Each row below holds a small network's activations on one input, seen along a few directions.
In each table, some parts of the input vary, and every possible input appears once, in random order.
A made-up example of a description, with smaller parts first: one of 6 places along a line, together with either a single point or one of 11 places along a line or (one of 2 separate values, together with one of 8 places around a ring).
Shared parts are said once, and a part with two or three values counts as separate values.

Other details of the inputs vary at random and push rows far along three fixed directions, the same in every table; ignore that.

Rows:
x1: [  6   8  11   0  14 -21  -4  17  -8   3   3 -15 -17  -4]
x2: [ 11  16  13 -10  38 -18 -17  13  11   2  -3 -12 -18 -28]
x3: [  1 -13  -2  -1 -10  24   6 -27  24  -9   5  51  21   0]
x4: [  1  -6 -10 -22  26 -11 -11 -21  17   9 -29 -17 -16 -23]
x5: [ -5  -5  -2   1  -6  23   3 -30  31 -10   4  40  16  -4]
x6: [  2  -7   4   0  -3  17   3 -21  24 -17   8  52  16 -17]
x7: [  3  -8 -17  -6 -10   5   5  -6  -3  16 -14 -13   0  16]
x8: [-3 -1 -6  0  0  6 -1 -5 -6  2 -5 -6 -2 -2]
x9: [  5   8  24   6   9   8  -3   0  28 -18  27  49  10 -26]
x10: [  2   2   4  18 -22   7  10  23 -31  -2  17  -1   4  18]
x11: [  3   4   4  10  -8   0   3  19 -22   5  10  -6   0  13]
x12: [ 6  0 -6  0 -2 -3  2  2 -3  3 -2 -5 -4 -5]
x13: [ -6  -8 -21 -18  -3  -1   6 -12   0   0 -28 -26  21   8]
x14: [ -9 -12 -10   3 -19   8   7  -6 -11   5  -8  -3   1  20]
x15: [  1   6  -5 -11  20  -4  -8  -9   6  11 -17 -20 -11  -4]
x16: [ -7  -1   9  19 -26   3   6  12 -25  -6  23   8   4  23]
x17: [ -5  -5  -7  -3  -8   4   3 -11  -3   4  -8  -6  -3  17]
x18: [  5  -6 -19 -14   6  12   1 -18  11  13 -25  -8   0  10]
x19: [ -5   2   0   8 -18  16   4   3 -10   0   5   2   5  24]
x20: [  9  12  15  -1  35 -20 -13  18   6   1   1  -8 -14 -34]
x21: [ -4  -1  -2  -4  -5 -12   5   4  -1 -11  -1 -16  18  -4]
x22: [  2   3  10  17 -11 -10   5  28 -24  -6  20   2  -5   8]
x23: [ -8 -11 -12  -6 -21  -3  12  -2 -12 -11  -8 -14  22  19]
x24: [ -1  -3 -13 -13   0   5  -4 -15  10  11 -18 -16  -7  10]
x25: [  3   4   6  11  -3 -11   2  22 -14   3  11  -9  -6  -2]
x26: [  3  -9 -13 -13  -4   8   2 -14  10   8 -18   1  -1  15]
x27: [  0  -3  -4 -21  18  -5 -12 -21  21   9 -25 -11 -12  -7]
x28: [  0   9  24   6  18  -1 -11  -5  25 -16  26  38   4 -37]
x29: [ -5  -4  -9   1 -12  12   3  -5 -10   9  -5  -5   4  18]
x30: [  1  12  16   7  16 -23  -9  22 -11  -4  15 -17 -19 -26]
x31: [-6 -5 -8  3 -7  3  3 -2 -1  5 -3 -6 -2  5]
x32: [ -8   6  15  26 -16   4   5  24 -24  -9  27  10   5   8]
x33: [  8  16  14   7  14 -21  -4  23  -7  -1  15 -11 -14 -12]
Each input here is: one of 3 separate values, together with either a single point or (one of 2 separate values, together with one of 5 places along a line).
Question: The inputs of x20 and x22 match in every part but the choice among 3 separate values. If x11 is changed in the same way as x20 into x22, which row does it become?
Answer: x3
Question: Which other rows does x20 become when the choice among 2 separate values takes its other values? List them by row number.
Answer: x32
Question: Which other rows does x13 become when the choice among 3 separate values takes its other values? List them by row number.
Answer: x21, x23
Question: Which other rows agree with x5 in the choice among 3 separate values? List them by row number.
Answer: x7, x9, x12, x21, x24, x25, x28, x30, x31, x33

Rows:
x34: [-17   0   6  16 -26  20  11   1 -19 -24  17  14  31  24]
x35: [  9  -8 -24 -19   2 -12   6   2  -1  13 -28 -37   4   0]
x36: [ 18 -13  -7  -9  18  23   0 -27  37  -2 -14  57  14 -31]
x37: [-17   5  15   8  17  -9 -15 -12  10  -9  14  12 -16 -40]
x38: [ -5 -22  -9   0 -10   7   7 -34  24 -10  -4  40   7 -28]
x39: [ -4   3 -19 -15   6   0  -4  -7   0  15 -23 -42   1   7]
x40: [-13 -15 -18 -13 -10  -8  -5 -25   1  17 -24 -26 -26  18]
x41: [  6  10   4   3  19   9 -11   5  -7  10  -5  -1 -15  -6]
x42: [ 15  27  41   9  39 -31 -22  39  -7  -1  26   3 -36 -22]
x43: [  6   2   5  -9  19 -30  -1  16  -7 -13  -7 -18   8 -22]
x44: [ -2  16  25  18 -18 -10   5  33 -19 -15  40   0   4  19]
x45: [-12  -4  -1   3 -29   0  11   8 -26  -8   0 -20  12  52]
x46: [ 10  -8  -5  18 -31  18  21  13 -10   0  19  26  20  14]
x47: [  3   5 -12  -6   8   8  -6  -3   5  21 -15 -22  -6   0]
x48: [ 5  2  0 -3 -5 12  4 -9 19  7  4 16  0 15]
Question: The inputs of x40 and x37 match in every part but one. If x42 is changed in the same way as x40 into x37, which row does it become?
Answer: x41
Question: What do these inputs look like to the network?
Answer: one of 3 separate values, together with either a single point or one of 4 places along a line

Rows:
x49: [  4  -1  -1  14 -22  13  11   8  -9   5  13  13   0  23]
x50: [ 13   6   2  -7  17 -15  -7  14  -9  16  -7 -21 -23  -3]
x51: [ -5  -7  -9  -9  -1  -5   2 -15   8   2 -12 -11   0   4]
x52: [ -4  -3  -2  15 -20  18   7   0 -16   4  11  12  -1  17]
x53: [-11  -6  -4   7 -27  14   7  -8  -5  -6   9   8  17  17]
x54: [ -2  -5 -15  -9 -11  20   2 -16  11   9 -14  -1   7  17]
x55: [  0  -7  -9  -4   4   3  -3 -10  -1  15 -16  -4 -12   5]
x56: [ -6  13  20  20 -10 -15   1  29 -23  -8  27  -5 -14   7]
x57: [  0  -4   0   3 -17  18   7  -4  -1  -8   7  20  11  21]
x58: [  4  -7 -16  -2  -9  25   5 -16   4  12 -11  10   5  16]
x59: [ -8 -11 -13 -11   0  11  -2 -23  10   7 -23  -1   0  11]
x60: [  4  -2  -7  -6   7  -8  -5  -5   3  18 -13 -16 -22  -1]
x61: [ -6   0  -9  -9   8  -7  -4  -9  -2   4 -16 -24  -3  -2]
x62: [ -7 -11  -9   9 -30  15  12  -4  -8  -5   8  10  16  12]
x63: [ -1  -1 -11  -9  -3   6   0  -9  10   4 -10  -9  10   6]
x64: [ -7  -9  -7   9 -21  17  12  -7  -8  -9   6  16  17   6]
x65: [  3  -7  -6 -10   7 -13  -1  -4   0   0 -12 -10  -4 -12]
x66: [  4   5  13   3  14   7   0  -3  21 -21  15  37  19 -33]
x67: [  1  11  19   4  15  14  -5  -8  26 -19  15  40  12 -24]
x68: [  2   9  12  18 -15  -9   6  36 -26  -7  27  -8   6   2]
x69: [  1  -3  -7 -13  10   0  -2 -10   9   2 -16  -7  10   2]
x70: [  2  16  26   6  23  -8  -7  10  10 -20  25  20   9 -31]
x71: [  6   1  -5  -6  14 -17  -2  15  -9   4 -14 -25  -4  -7]
x72: [ -6   2  12  12 -14  -1   2  11 -16 -10  19   9  -3  12]
x73: [  8   3  -3  -5  11 -21   1  16  -4   5  -7 -27  -8  -9]
x74: [  5   8   7  -6  10 -19  -3  15  -9  -3   3 -17  -2  -2]
x75: [  3 -11 -17 -11  -1   8  -2 -22   8  13 -19   5  -9   7]
x76: [ -1  -1   2   5   1 -17  -1  16 -19  -2  -3 -19  -5  -5]
x77: [ 12   6  13 -11  31 -16  -9   2  22 -12   1  14   2 -43]
x78: [ -8 -10  -4   3 -26   9  10  -8  -9  -9   7  11  15  21]
x79: [  5   9   4  -6  14 -17  -5  13  -1   8  -6 -26 -18   1]
x80: [  8   3  -7  -7  11  -2  -6   2   3  21 -11 -20 -16  -2]
x81: [ 0  2  0  0 -4 -7  5  5 -1 -2  2 -8  5 11]
x82: [ -2   3  14  21 -16 -16   9  30 -27 -10  26  -7  -3   1]
x83: [  8   5   5   3  12  -7  -5  14  -9  11  -2  -9 -14   1]
x84: [ -6  -7 -14 -13   1   7  -4 -17  10  12 -17 -16  -7   6]
x85: [  0   1  -4   2   1  -1  -6   0  -2  14  -1  -8 -16  -3]
x86: [ -3  10  26   7  21 -14 -10   5  12 -23  21  23   5 -32]
x87: [  3  -2   3 -16  26  15 -10 -31  45  -8 -17  36  11 -24]
x88: [ -9  -1   1   6 -11  17   2 -11   0  -6   4  14   6   8]
Question: The inputs of x58 and x52 match in every part but one. If x57 is changed in the same way as x58 into x52, which row does it become?
Answer: x72
Question: What do these inputs look like to the network?
Answer: one of 2 separate values, together with one of 4 places along a line, together with one of 5 places around a ring
Question: Which other rows does x56 become when the choice among 2 separate values takes its other values? List them by row number.
Answer: x79
Question: Which other rows does x67 become when the choice among 2 separate values takes its other values? List them by row number.
Answer: x88

Rows:
x89: [-11   1   4  18 -28  15   9   8 -19  -4  18   5   8  29]
x90: [ -9 -17 -14   1 -29  18  15 -18   3 -11  -4  18  29  13]
x91: [  9   1   5  -5  16   4  -3  -4  17  -3  -3  19   1 -15]
x92: [-6  1  5 13 -9  5  2  3 -3 -5 15 14  1 -4]
x93: [  3   6  14   7  13 -18  -6  14  -5  -6  10  -1 -16 -17]
x94: [  8  14  14   3  23 -12  -8  19   1   3   7  -5 -10 -21]
x95: [  1   1   4  19 -31  15  13  20 -21  -4  25  13  10  26]
x96: [  1  -9 -19 -19   9   1  -4 -26  19  15 -29 -14 -10  -7]
x97: [ -1  -8 -15  -2 -12  -7   2   0 -14  13 -12 -25 -11  18]
x98: [ -2 -14 -23 -13  -4   9   0 -22   0  15 -26 -14  -4   8]
x99: [ -2   5  -3  -6   8 -21  -5  14 -22  14 -15 -45 -23  14]
x100: [ 10   9  10   2  18  -3  -7   9   4  -2   8  11  -2 -19]
x101: [ -2  10  23   9   9 -13  -7  16  -2 -11  25   6  -6  -8]
x102: [ -4  -7  -6 -10   5  19  -5 -33  26  -2 -13  23  11  -6]
x103: [ -5   6   8  -4  12 -11  -4   0  10 -17   4   3  11 -17]
x104: [ 8  0  1 -4  6  1  0 -1 11  4 -2 11  1 -4]
x105: [  6  -3  -3  -5   3   6   7  -6  14 -10  -3  15  23  -9]
x106: [ -6   2  -5  -2  -8  -7   0   6 -18  11  -5 -33 -12  21]
Question: The inputs of x106 and x95 match in every part but one. If x103 is changed in the same way as x106 into x95, which row does it become?
Answer: x105
Question: What do these inputs look like to the network?
Answer: one of 3 separate values, together with either a single point or one of 5 places around a ring
Question: Which other rows agree with x92 in the choice among 3 separate values? List them by row number.
Answer: x90, x93, x96, x97, x98
Question: A walk changes only the place on the ring of 5. It starts at x104 and steps to x91. List the rest of the walk in order.
Answer: x100, x94, x95
